A small network was trained on made-up records. Each row is its average activation on records with the value named, seen along a few directions.
Related values have similar rows: they may be neighbours, one step apart, or belong to one group.
Strong random noise was added to every row along 2 fixed directions; ignore it. To show where, here is one row again and again, with new noise each time:
640 -320 -204 74 106 -188 -142 391 144 -852 -704 125 640 -428
-120 103 409 -52 -328 151 199 194 -412 6 557 145 -450 238
-84 -209 265 497 -24 292 -67 112 119 245 303 499 -588 285
269 -302 21 362 77 78 -136 236 198 -254 -214 364 -14 -53


Field Zus:
f8: 198 357 -14 -356 -141 -172 -226 227 -205 -294 -340 -65 347 334
f9: 3 -153 -106 217 384 73 125 239 563 468 87 232 121 -255
f10: -351 128 343 201 261 -64 27 -294 416 868 397 21 -368 -11
f6: 418 -435 -23 344 150 215 -396 68 376 396 -224 589 -306 82
f2: 61 399 -78 -539 -385 -32 531 479 -561 -61 386 -92 100 -433
f5: -348 -266 -243 329 79 250 -72 -479 -140 382 -11 -152 -148 39
f7: -751 -60 -389 275 258 122 -141 -215 -31 191 -55 21 -80 212
f4: 24 382 352 -483 -348 -219 173 -523 -3 145 351 -585 -78 -31
f1: -222 -321 75 618 -11 115 41 -616 287 375 143 -251 -637 290
f3: -1 41 -510 -44 548 -74 -480 -140 443 -554 -774 131 564 175
The values of Zus form a ring.
Name the neighbours of f9, in listed order.
> f10, f2
Name the neighbours of f8, in listed order.
> f6, f3

Field Naku:
s5: 166 -70 -176 118 84 2 -128 18 36 -528 -303 216 40 41
s4: -222 100 -172 -445 57 -195 -12 -164 -344 -370 -168 -308 470 -81
s1: 389 45 1 276 102 84 -63 413 345 -47 -233 303 73 -140
s7: -159 -131 -81 95 33 -65 49 -300 57 168 -33 -236 -40 -109
s8: 145 373 287 -602 -417 -71 207 215 -589 -187 374 -151 -14 59
s2: -117 -219 298 314 -61 212 198 45 194 593 543 104 -462 185
s3: 280 -237 -191 66 142 36 -352 87 126 -273 -392 252 272 68
s6: 4 116 117 -231 -81 -206 312 -17 -91 57 113 -341 144 -322
s9: 121 -263 -553 412 437 -98 -438 -122 620 -149 -875 82 422 -249
The values of Naku form a line.
Fewest steps between s3 and s4?
> 7
Name the neighbours of s1, in listed order.
> s8, s2
